These are the activations of a small neural network, seen along a few directions. Each row is one input.
In each table, some parts of the input vary, and every possible input appears once, in random order.
Descriptions start from the smaller parts, as in this example, which fits no table here: one of 5 places around a ring, together with either a single point or one of 9 places around a ring or (one of 3 separate values, together with one of 6 places along a line).
Shared parts are said once, and a part with two or three values counts as separate values.
In the rows, 128 means zero.

Other details of the inputs vary at random and push rows far along three fixed directions, the same in every table; ignore that.

Table:
r1: [126  52  86 113  72 140 109 110 106 131 192 108]
r2: [136 166 127 161 115 172 105 174 117 175  54 136]
r3: [142 120  56 121  74 154  69 137 160 139  92 134]
r4: [124 188 140 153 133 121 141 146 126 116  35 144]
r5: [133 150 158 131 148 138 138 152 115 146 112 135]
r6: [125 131 194 115 192 103 168 114 136 123 164 126]
r7: [116  87 156 156 123 153 140 140  74 175 148 115]
r8: [100  88 149 159 114 156 148 144  75 179 155 136]
r9: [118 182 147 139 147 148 117 158 154 154  57 153]
r10: [122 218 157 107 179 119 133 151 169 120  74 163]
r11: [137 167 119 166 119 174 108 179 118 175  60 142]
r12: [108 143 191 110 180 109 173 116 133 115 172 135]
r13: [109 104 178 135 147 133 161 130 113 151 154 142]
r14: [144  95 100  76 142  40 144  40 177  20 198 103]
r15: [146 116  51 148  63 130  86 117 145 107  64 122]
r16: [103 119 170 143 147 136 162 131 105 148 163 134]
r17: [146 132  57 119  67 164  73 145 153 126  99 125]
r18: [128 142 191 108 187 108 173 124 123 116 168 124]
r19: [169 188  65  55 160  76  84  98 219  49 141 125]
r20: [126 103 177 139 157 133 159 131 108 155 154 126]
r21: [127 218 158 111 177 126 136 152 175 115  78 158]
r22: [120  56  80 129  79 142 106 106 110 131 195 105]
r23: [123  54  87 115  71 136 107 110 107 129 190 104]
r24: [117  87 157 150 118 148 142 145  69 176 147 116]
r25: [120 141 191 108 191 103 166 119 120 119 166 120]
r26: [159 130  54 116  77 151  65 144 141 134  94 118]
r27: [120 219 159 112 180 122 130 148 171 118  73 154]
r28: [146  50  86 123  82 143 107 111 106 130 193  96]
r29: [125 215 144 140 170  94 151 130 155  90  52 153]
r30: [101 114 176 130 146 134 158 131 101 146 157 127]
r31: [116 113 142 157 110 170 129 156 115 175 103 142]
r32: [120  76 158 156 124 151 143 140  79 187 142 126]
r33: [145 128  51 145  63 130  88 121 136 101  69 121]
r34: [139 120  58 124  72 150  66 136 161 138  91 130]
r35: [133 221 153 118 191 110 128 152 163 124  76 150]
r36: [114  89 151 164 126 154 141 141  72 178 152 117]
r37: [101 114 174 132 145 128 159 131 100 150 157 134]
r38: [145  51  87 123  81 140 105 112 102 132 191 102]
r39: [120 130 191 112 193  94 165 114 131 127 161 129]
r40: [106  87 143 183 103 130 165 120  63 146 127 125]
r41: [130  51  82 139  62 115 126  89  92  99 163  97]
r42: [108 143 192 107 176 109 174 119 130 114 169 131]
r43: [156 120  58 128  84 152  61 135 156 139  89 115]
r44: [124 151 120 181  98 146 124 149 116 151  23 145]
r45: [116  86 156 155 120 148 141 143  71 178 148 119]
r46: [101 143 183 114 184  99 171 118 127 120 173 140]
r47: [143 133  50 130  72 158  71 143 152 129 103 136]
r48: [141 180 147 139 153 144 118 164 148 154  58 151]
r49: [158 129  53 121  80 151  65 142 143 136  94 121]
r50: [110 110 167 150 134 106 177 113  86 115 130 124]
r51: [127  51  74 151  66 116 127  89  92 103 167 102]
r52: [158 186  75  47 143  86  90 101 225  39 139 132]
r53: [157 109 107  50 154  68 124  65 178  42 233  92]
r54: [109 110 167 156 136 106 179 110  86 119 130 127]
r55: [170 191  69  63 157  82  85  97 223  45 142 118]
r56: [142 107 105  49 147  71 129  66 184  42 236 114]
r57: [122 194 138 143 146 154 125 167 148 146  70 158]
r58: [106  80 161 159 112 160 148 137  93 177 146 129]
r59: [111 138 182 132 169  78 189  96 112  89 141 131]
r60: [137 166 120 165 119 170 106 180 114 176  59 147]
Description of these inputs: one of 4 places along a line, together with either one of 3 separate values or (one of 2 separate values, together with one of 6 places around a ring).
Q: The inputs of r46 and r23 match in every part but the place on the line of 4. If r51 is changed in the same way as r46 into r23, which row does it become?
A: r4
Q: Which other rows does r33 become when the choice among 3 separate values takes its other values? List them by row number.
A: r54, r59
Q: Start at r46 and move only the place on the ring of 6, one step at a time. The first step leads to r22. Which rows follow, in order?
A: r16, r57, r47, r8
Q: Which other rows does r20 become when the place on the ring of 6 takes its other values? List them by row number.
A: r6, r32, r39, r43, r48
Q: Which other rows does r58 become when the place on the line of 4 takes its other values? List them by row number.
A: r12, r16, r42
